A small network was trained on made-up records. Each row is its average activation on records with the value named, seen along a few directions.
Related values have similar rows: they may be neighbours, one step apart, or belong to one group.
(in the rows, 500 means zero)
Strong random noise was added to every row along 11 fixed directions; ignore it. To show where, here is one row again and again, with new noise each time:
[459 678 685 540 329 531 375 338 626 377 336 450 551 501 636 760 136 470
 703 553 537]
[364 770 385 545 331 554 187 515 446 699 385 382 659 692 695 699 495 359
 511 447 382]
[400 577 555 559 508 312 211 592 353 604 389 490 452 648 474 490 555 598
 447 660 326]
[734 738 447 400 469 770 363 516 572 367 556 548 577 624 440 620 616 506
 374 451 391]
[458 323 395 537 499 349 404 504 374 549 435 451 690 558 514 408 464 486
 463 425 558]
[506 546 367 542 325 551 444 394 571 343 390 399 789 478 527 466 240 594
 520 423 679]
[796 551 621 394 757 860 559 360 809 409 580 131 246 406 567 358 631 603
 447 566 542]
[494 564 496 603 539 637 503 346 558 388 478 220 419 442 422 488 382 766
 451 524 625]
[542 265 613 502 578 558 648 317 404 347 284 463 367 502 430 402 568 320
 666 617 567]
[220 223 602 560 581 341 770 459 577 573 544 594 376 364 649 482  90 548
 602 441 518]
[676 504 539 431 541 507 491 563 634 492 746 644 660 516 581 687 299 523
 373 259 456]
[407 631 768 497 551 514 460 402 832 601 501 284 315 410 797 601 255 522
 654 595 459]
[263 493 244 385 463 464 302 615 724 746 701 415 793 495 797 547 350 554
 394 223 466]


Values of S:
s6: [565 682 723 644 409 412 620 476 537 448 365 507 362 509 455 560 685 285
 660 692 446]
s4: [369 542 407 578 398 541 488 377 450 564 360 212 490 501 613 440 431 535
 582 541 637]
s16: [353 409 407 532 626 444 452 549 497 667 558 353 478 379 559 453 442 548
 469 434 563]
s15: [533 316 546 734 451 397 733 404 145 381 443 571 486 494 287 692  82 501
 543 362 630]
s2: [467 641 569 598 353 377 669 545 645 552 540 483 567 361 547 466 433 503
 559 570 637]
s13: [476 478 616 564 388 253 362 388 544 376 538 490 739 474 406 776 267 650
 554 386 628]
s12: [606 371 566 301 656 579 404 472 491 499 599 501 386 554 499 590 694 412
 485 413 376]
s5: [431 600 592 493 467 547 649 493 579 573 727 665 473 457 546 759 371 515
 534 399 503]
s1: [523 363 499 436 491 386 375 499 453 382 395 610 661 486 411 282 574 584
 498 606 556]
s9: [588 547 443 421 514 595 431 534 418 564 460 592 553 557 547 363 527 501
 447 514 464]
s14: [508 481 695 356 577 332 228 476 767 453 551 350 484 362 431 573 880 463
 637 646 575]
s18: [455 330 527 224 564 648 549 349 764 262 489 310 308 354 377 382 847 419
 691 671 591]
s10: [455 335 331 521 437 430 632 571 329 369 490 631 526 470 332 440 498 532
 465 444 570]
s8: [611 699 452 680 439 366 361 508 389 604 549 269 715 486 388 552 419 617
 377 418 686]
s19: [509 356 641 611 673 343 649 509 467 578 526 410 272 439 474 300 686 582
 465 609 473]
s7: [554 481 594 568 489 484 626 474 426 347 278 500 263 454 499 209 372 654
 597 802 529]
s3: [375 551 257 614 439 420 474 703 299 706 471 613 567 583 576 485 245 539
 341 394 355]
s17: [576 662 650 554 384 466 638 473 632 621 485 424 516 420 660 541 423 268
 682 527 603]
s11: [351 694 461 907 413 533 633 300 231 535 448 264 433 497 278 699 625 649
 462 477 723]
s20: [622 579 526 508 675 645 436 578 419 687 695 438 288 530 557 611 674 576
 333 442 453]
Each value of S is a pair of two hidden parts, and every pair occurs once (5 first parts, 4 second parts).
Question: Changing only the second part turns s15 into s8. s18 has the same second part as s15; what does that change turn s18 into?
Answer: s17
Question: Changing only the second part turns s13 into s1. s12 has the same second part as s13; what does that change turn s12 into?
Answer: s9
Question: Changing only the second part turns s19 into s11. s7 has the same second part as s19; what does that change turn s7 into?
Answer: s20
Question: Changing only the second part turns s2 into s10. s14 has the same second part as s2; what does that change turn s14 into?
Answer: s6
